These are the activations of a small neural network, seen along a few directions. Each row is one input.
Each table varies a few parts of the input and shows all the possible inputs, shuffled.
A made-up example of a description, with smaller parts first: ring(8) and (point or (values(2) and line(4)) or line(11)).
Shared parts are said once, and a part with two or three values counts as separate values.
(in the rows, 128 means zero)

Other details of the inputs shift rows strongly along two fixed directions, in all tables alike. That doesn't count.

Table:
x1: 137  129  117  114  86  141  124  149  92  95  172  146  126  100  125  128
x2: 144  135  140  108  82  144  121  133  110  90  153  118  119  97  106  143
x3: 126  154  141  124  162  137  131  129  139  145  88  102  167  141  146  125
x4: 125  124  136  102  74  130  123  148  124  101  174  139  104  101  110  162
x5: 122  145  131  130  169  141  118  160  129  147  114  116  167  138  166  108
x6: 132  117  125  117  88  134  129  141  91  102  174  147  116  106  116  139
x7: 119  138  137  129  172  138  120  162  128  150  113  116  164  139  168  114
x8: 121  153  150  116  161  123  117  142  150  143  110  106  162  153  156  137
x9: 131  88  89  206  140  96  131  47  156  173  96  155  74  151  99  84
x10: 140  129  129  106  78  136  131  132  112  86  149  128  125  107  105  144
x11: 134  115  133  117  91  138  121  147  95  103  177  139  113  105  117  138
x12: 135  158  144  109  168  146  132  124  138  141  97  105  159  136  147  125
x13: 129  91  84  203  138  94  138  44  150  173  95  162  81  152  101  87
x14: 136  118  117  118  83  135  125  144  91  97  172  151  116  99  120  132
x15: 113  145  136  117  172  133  136  148  153  142  109  101  144  136  147  129
x16: 147  74  91  160  61  95  147  33  137  109  140  172  29  116  45  119
x17: 129  157  151  127  152  126  123  136  144  150  107  103  157  147  151  130
x18: 130  128  143  95  82  127  115  147  121  91  170  135  115  111  115  160
x19: 113  145  134  124  164  129  134  153  146  137  93  107  169  147  148  134
x20: 126  81  92  200  141  89  141  45  146  176  96  163  76  153  101  96
x21: 132  89  103  198  140  91  139  42  157  162  83  139  60  156  96  101
x22: 132  148  140  105  164  141  132  125  144  140  94  110  160  146  143  118
x23: 119  138  132  131  171  138  119  159  129  150  113  118  162  138  166  112
x24: 151  129  138  89  84  147  123  129  116  86  158  126  113  103  104  136
x25: 135  118  120  116  86  135  126  146  90  98  172  149  117  100  122  134
x26: 123  144  144  106  171  138  128  147  151  138  100  104  156  144  146  121
x27: 136  156  151  109  172  149  124  131  144  142  99  97  157  135  149  123
x28: 106  146  139  116  159  125  131  148  154  157  107  122  157  145  153  145
x29: 111  149  131  113  172  132  143  146  148  141  106  106  152  137  149  131
x30: 119  134  137  132  170  135  121  155  127  152  116  118  158  140  162  116
x31: 138  127  127  114  85  133  134  133  96  86  156  133  105  108  114  142
x32: 126  146  144  120  160  137  124  144  148  138  93  97  167  145  147  124
x33: 132  117  126  117  90  135  129  141  90  103  173  146  117  107  116  140
x34: 125  80  94  201  142  89  142  44  147  178  96  162  75  156  99  97
x35: 131  82  89  205  139  92  132  48  154  173  96  158  70  149  101  86
x36: 111  150  145  109  163  122  124  146  149  145  105  119  166  153  156  143
x37: 135  115  131  116  89  138  121  150  95  100  177  140  113  102  119  136
x38: 144  140  135  114  69  124  130  122  108  98  162  136  114  110  107  148
x39: 125  123  128  108  84  136  124  161  114  86  165  126  109  93  105  162
x40: 119  144  125  129  168  136  125  154  123  150  111  124  168  140  167  112
x41: 118  132  139  132  168  135  122  151  128  153  118  117  155  142  156  119
x42: 119  155  144  113  159  121  124  137  143  142  109  114  167  154  155  139
x43: 134  124  132  106  78  135  124  157  114  77  162  125  117  100  106  153
x44: 123  124  121  108  82  133  131  154  110  86  163  134  112  95  104  164
Description of these inputs: values(2) and (point or line(9) or (values(3) and line(4))).
The inputs of x35 and x40 match in every part but the values(2) part. If x17 is changed in the same way as x35 into x40, which row does it become?
> x38
The inputs of x39 and x44 match in every part but the values(2) part. If x15 is changed in the same way as x39 into x44, which row does it become?
> x29
A walk changes only the line(4) part. It starts at x29 and steps to x16. List the rest of the walk in order.
> x22, x12
Change only the line(9) part in x34. List by row number the other rows that result.
> x1, x6, x13, x14, x20, x25, x33, x40

Table:
x45: 124  121  124  149  124  110  126  97  146  152  130  144  102  131  119  135
x46: 142  116  122  154  127  120  121  98  139  135  115  127  109  128  115  105
x47: 128  141  128  112  113  147  126  163  95  100  151  124  146  105  133  142
x48: 126  120  104  148  132  125  146  102  134  140  117  132  106  123  112  113
x49: 99  169  157  125  238  131  131  170  167  181  58  75  208  180  192  131
x50: 122  104  106  148  132  107  135  108  131  139  128  153  110  138  125  115
x51: 125  116  117  146  120  108  121  98  155  148  128  145  105  133  118  130
x52: 124  131  144  84  112  146  127  162  129  97  144  118  139  108  120  153
x53: 139  107  122  157  120  120  122  101  135  144  122  138  112  136  116  108
x54: 98  160  142  126  238  131  134  170  144  187  75  105  206  173  206  112
x55: 132  132  141  97  114  145  114  162  106  108  168  134  141  117  137  129
x56: 140  118  124  156  129  120  126  93  130  139  118  124  104  126  116  111
x57: 144  130  121  133  113  112  135  75  141  131  108  140  121  144  108  120
x58: 125  110  126  134  133  118  142  100  149  142  111  128  101  130  100  138
x59: 126  129  128  109  105  142  120  171  99  103  152  135  148  112  137  139
x60: 143  160  147  87  98  141  131  133  103  97  145  125  152  118  129  147
x61: 122  122  125  154  118  104  134  107  141  139  121  133  99  139  116  135
x62: 138  135  146  110  103  148  120  159  98  110  162  122  142  109  138  135
x63: 128  111  104  159  128  119  130  105  133  133  113  139  115  131  112  116
x64: 129  143  122  100  111  152  133  165  115  96  151  123  141  100  130  129
x65: 137  116  122  141  139  128  133  93  135  133  112  123  96  131  117  114
x66: 139  115  121  139  136  129  129  99  143  127  111  128  99  132  114  109
x67: 124  143  139  102  98  131  118  169  121  99  153  121  137  117  134  152
x68: 130  110  124  149  135  118  127  99  127  150  133  145  105  140  120  113
x69: 123  132  132  112  107  143  125  166  90  106  154  133  144  109  139  143
x70: 122  137  140  98  106  134  122  165  123  90  151  113  140  117  127  154
Describe the family of inputs behind these rows.
> values(2) and (point or (values(3) and line(4)))
The inputs of x57 and x60 match in every part but the values(2) part. If x63 is changed in the same way as x57 into x60, which row does it become?
> x47
Change only the values(2) part in x64. List by row number the other rows that result.
> x48
A walk changes only the line(4) part. It starts at x58 and steps to x49. List the rest of the walk in order.
> x61, x45

Table:
x71: 127  124  127  143  141  120  125  113  138  147  117  131  126  140  132  119
x72: 136  127  130  115  106  138  126  138  112  107  152  129  120  109  121  131
x73: 122  119  121  145  147  122  131  120  138  144  112  128  124  136  129  121
x74: 128  128  127  116  102  130  127  144  110  108  155  137  126  114  125  141
x75: 121  118  116  147  142  120  134  116  137  141  113  131  120  135  125  121
x76: 136  129  131  112  109  140  126  139  112  105  147  127  125  113  123  132
x77: 129  124  127  143  140  121  128  108  136  147  117  132  124  139  130  118
x78: 123  118  122  146  144  123  129  120  140  145  114  128  121  136  128  118
x79: 123  121  124  147  139  117  127  115  137  148  118  134  123  140  130  121
x80: 132  136  139  101  103  133  130  133  135  100  137  115  119  114  110  151
x81: 135  136  140  102  91  127  129  125  132  99  145  125  116  116  107  155
x82: 137  132  130  113  99  133  127  132  110  106  151  134  127  114  120  135
x83: 120  121  116  143  146  122  135  121  139  142  110  130  127  137  129  120
x84: 120  122  118  144  139  115  133  115  136  145  115  137  126  140  129  123
x85: 130  125  126  141  140  121  128  108  135  144  113  131  126  141  129  118
x86: 133  124  129  118  104  135  123  143  114  107  154  130  117  110  121  134
x87: 138  133  129  114  98  134  127  131  109  105  149  134  126  114  121  135
x88: 130  126  121  142  141  125  133  109  136  139  106  126  126  135  126  116
x89: 115  185  163  77  196  167  121  214  124  134  105  81  226  139  198  131
x90: 126  121  126  147  138  117  126  112  137  147  119  133  121  140  130  120
x91: 121  122  124  145  142  117  129  117  136  147  116  133  128  140  132  124
x92: 134  126  130  115  107  138  122  143  114  107  152  129  122  110  123  132
Describe the family of inputs behind these rows.
> values(2) and (point or line(10))
The inputs of x80 and x81 match in every part but the values(2) part. If x89 is changed in the same way as x80 into x81, which row does it become?
> x82
A walk changes only the line(10) part. It starts at x83 and steps to x75. List the rest of the walk in order.
> x73, x78, x86, x92, x72, x76, x89, x88
